Small tables with named rows and columns. After each table, cells are looked up by row and column.

Vasuro.tsv
	Zug	Ket	Bukomo	Teg	Rif	Bukiboz
Labibif	151	68	214	79	81	160
Duzor	147	108	174	120	150	120
Mufisok	157	133	193	109	76	70
Vek	164	139	168	149	117	92
Kozotem	201	147	153	208	55	81
Befeteb	211	165	139	226	51	72
Nubib	161	133	175	141	124	103
Velidak	103	85	138	177	153	90

What is the Teg of Kozotem in Vasuro?
208
What is the Rif of Duzor in Vasuro?
150
What is the Zug of Labibif in Vasuro?
151
What is the Bukomo of Velidak in Vasuro?
138
What is the Zug of Kozotem in Vasuro?
201
What is the Bukomo of Mufisok in Vasuro?
193
What is the Ket of Mufisok in Vasuro?
133
What is the Teg of Nubib in Vasuro?
141
What is the Bukiboz of Mufisok in Vasuro?
70
What is the Rif of Velidak in Vasuro?
153
What is the Ket of Duzor in Vasuro?
108
What is the Bukiboz of Labibif in Vasuro?
160
What is the Rif of Befeteb in Vasuro?
51
What is the Bukiboz of Velidak in Vasuro?
90
Which row has the largest Rif? Velidak

Dimude =
	Vuv	Tugetek	Tobed	Koman	Guso	Nota	Lopegod	Pigeze
Gik	-228	-270	-457	-394	-336	-302	144	-397
Poz	-363	-166	-80	-320	-178	-217	-335	-24
Goferu	-415	-184	-456	-619	-159	-338	793	-41
Nufav	-119	-299	-200	409	-272	-230	-790	-489
Vanova	-44	-252	-1	129	-148	-32	-850	-362
Basevuk	-77	-13	500	-30	-174	-157	-767	-209
Bif	-126	-311	-395	-142	-289	-65	-486	-454
Zisun	-404	-270	-268	-208	0	-213	-292	-335
Nani	-161	-146	-68	9	-168	-255	37	-2
Vut	-140	-243	-137	19	-182	-35	-432	-376

Zisun, Vuv -> -404
Vanova, Vuv -> -44
Goferu, Tobed -> -456
Vanova, Guso -> -148
Poz, Nota -> -217
Basevuk, Vuv -> -77
Zisun, Nota -> -213
Zisun, Tugetek -> -270
Bif, Pigeze -> -454
Gik, Pigeze -> -397
Goferu, Nota -> -338
Nufav, Tobed -> -200
Vut, Koman -> 19
Basevuk, Tugetek -> -13
Gik, Tugetek -> -270
Basevuk, Guso -> -174
Goferu, Pigeze -> -41
Nani, Tobed -> -68
Vanova, Lopegod -> -850
Gik, Tobed -> -457
Which row has the largest Guso? Zisun

Bas =
|  | Suforev | Guz | Bafo | Bubav | Refir | Kel | Gukiru | Nezape | Mevo | Lebof |
|---|---|---|---|---|---|---|---|---|---|---|
| Lofovo | 7247 | 5466 | 6099 | 5969 | 6660 | 5945 | 5163 | 6218 | 5904 | 5007 |
| Vopabe | 5582 | 5197 | 4930 | 4927 | 6274 | 6264 | 5650 | 4329 | 6758 | 6249 |
| Rus | 7968 | 6801 | 5418 | 6091 | 7942 | 4090 | 4269 | 4437 | 5536 | 5676 |
| Vil | 5385 | 5070 | 7149 | 5979 | 3837 | 5758 | 8658 | 8906 | 4978 | 6935 |
| Zilude | 6275 | 6916 | 4264 | 7593 | 4704 | 7695 | 5547 | 5271 | 7215 | 5066 |
| Tak | 5219 | 4491 | 3952 | 6490 | 4713 | 6389 | 7080 | 4496 | 6686 | 5494 |
| Pozov | 6389 | 5648 | 4875 | 7198 | 6734 | 5966 | 5623 | 5620 | 6019 | 7304 |
| Mafurak | 4827 | 5887 | 6333 | 3603 | 7676 | 6024 | 5443 | 1757 | 6678 | 3360 |
| Bup | 5167 | 5272 | 6816 | 6138 | 6867 | 4455 | 6697 | 6691 | 5276 | 7085 |
| Gumus | 6442 | 6090 | 6338 | 5933 | 4912 | 5784 | 5188 | 7251 | 5476 | 4396 |

What is the Gukiru of Lofovo in Bas? 5163
What is the Bubav of Lofovo in Bas? 5969
What is the Guz of Vopabe in Bas? 5197
What is the Bafo of Pozov in Bas? 4875
What is the Bafo of Bup in Bas? 6816
What is the Gukiru of Bup in Bas? 6697
What is the Bubav of Rus in Bas? 6091

Table Navim
cols = Bafiza, Luze, Dozafu, Pomu, Suz, Desup, Gak, Nam, Gosek
Las: [0.49, 0.48, 0.44, 0.48, 0.45, 0.51, 0.60, 0.59, 0.67]
Zinilo: [0.56, 0.67, 0.47, 0.39, 0.38, 0.58, 0.53, 0.64, 0.48]
Mogab: [0.65, 0.59, 0.53, 0.32, 0.50, 0.45, 0.59, 0.48, 0.90]
Tas: [0.79, 0.46, 0.50, 0.44, 0.78, 0.52, 0.54, 0.49, 0.04]
Pum: [0.45, 0.44, 0.58, 0.63, 0.50, 0.82, 0.46, 0.54, 0.78]
Suk: [0.39, 0.67, 0.61, 0.57, 0.51, 0.52, 0.53, 0.52, 0.45]

Nam of Tas = 0.49
Pomu of Suk = 0.57
Bafiza of Zinilo = 0.56
Pomu of Las = 0.48
Desup of Las = 0.51
Nam of Suk = 0.52
Pomu of Tas = 0.44
Bafiza of Mogab = 0.65
Gak of Pum = 0.46
Nam of Zinilo = 0.64
Luze of Suk = 0.67
Nam of Las = 0.59
Gak of Tas = 0.54
Gosek of Tas = 0.04
Gosek of Pum = 0.78
Row with the largest Gak: Las

Gadaki.csv
,Sak,Mora
Moro,32,137
Fira,137,129
Zozoke,162,146
Zogu,56,176
Talo,207,101
Sas,166,81

Mora of Talo = 101
Sak of Sas = 166
Mora of Sas = 81
Sak of Fira = 137
Mora of Moro = 137
Mora of Zogu = 176
Sak of Moro = 32
Sak of Talo = 207
Sak of Zozoke = 162
Sak of Zogu = 56
Mora of Fira = 129
Mora of Zozoke = 146
Row with the largest Mora: Zogu

Tet
|  | Pup | Vig | Ditizud |
|---|---|---|---|
| Mot | -5.1 | -44.7 | -44.7 |
| Ked | 6.2 | 36.0 | -65.4 |
| Ver | 30.5 | 28.7 | -26.2 |
| Gufabov | -41.3 | 49.3 | 34.1 |
| Vazed | -10.6 | 15.6 | -67.0 |
| Buzol | -58.4 | 49.8 | 25.5 |
| Gek | -30.6 | 35.9 | -6.9 |
| Koz | -44.9 | 19.6 | 51.8 |
| Dil | 39.7 | 1.7 | -2.3 |
| Kufa | 36.6 | 56.9 | 8.9 |

Vazed, Ditizud: -67.0
Ked, Pup: 6.2
Gufabov, Pup: -41.3
Mot, Vig: -44.7
Dil, Pup: 39.7
Gufabov, Vig: 49.3
Ver, Ditizud: -26.2
Mot, Ditizud: -44.7
Gek, Vig: 35.9
Kufa, Pup: 36.6
Koz, Ditizud: 51.8
Gufabov, Ditizud: 34.1
Gek, Pup: -30.6
Koz, Pup: -44.9
Ver, Vig: 28.7
Vazed, Pup: -10.6
Which row has the largest Pup? Dil

Neved =
|  | Kuro | Felup |
|---|---|---|
| Pileluk | 12.5 | 88.9 |
| Bopud | 23.6 | 34.5 |
| Mubuve | 31.9 | 3.3 |
| Temob | 17.7 | 65.3 |

What is the Felup of Mubuve in Neved?
3.3
What is the Felup of Temob in Neved?
65.3
What is the Kuro of Temob in Neved?
17.7
What is the Felup of Pileluk in Neved?
88.9
What is the Kuro of Mubuve in Neved?
31.9
What is the Felup of Bopud in Neved?
34.5
What is the Kuro of Bopud in Neved?
23.6
What is the Kuro of Pileluk in Neved?
12.5

Vazi.tsv
	Tafilam	Kemeba	Setis	Tal	Tif	Deket	Kagulu
Rudo	38.36	48.27	54.51	29.22	28.71	49.57	52.16
Satira	49.94	40.42	27.97	27.02	48.58	40.94	57.83
Lefa	24.31	34.20	79.14	47.08	29.14	54.31	20.83
Veke	36.90	41.83	48.17	35.89	43.05	39.86	55.04
Banefa	43.83	39.23	40.28	31.44	44.80	44.09	48.99
Duzal	51.42	37.65	16.66	26.06	41.71	44.71	67.68
Kurim	48.59	40.83	31.67	27.82	48.88	41.48	55.18
Latane	33.73	31.82	47.46	39.92	24.32	55.27	46.02
Zad	41.77	36.93	34.45	33.48	32.48	40.20	45.56
Lep	41.48	38.76	46.06	33.55	43.04	45.20	44.85

What is the Kagulu of Rudo in Vazi?
52.16
What is the Kagulu of Duzal in Vazi?
67.68
What is the Kemeba of Kurim in Vazi?
40.83
What is the Tal of Satira in Vazi?
27.02
What is the Tif of Lefa in Vazi?
29.14
What is the Tif of Zad in Vazi?
32.48
What is the Kagulu of Lefa in Vazi?
20.83
What is the Kemeba of Rudo in Vazi?
48.27
What is the Deket of Zad in Vazi?
40.20
What is the Kemeba of Zad in Vazi?
36.93
What is the Kemeba of Lep in Vazi?
38.76
What is the Tal of Rudo in Vazi?
29.22
What is the Tal of Latane in Vazi?
39.92
What is the Deket of Lefa in Vazi?
54.31
What is the Tafilam of Kurim in Vazi?
48.59
Which row has the largest Deket? Latane

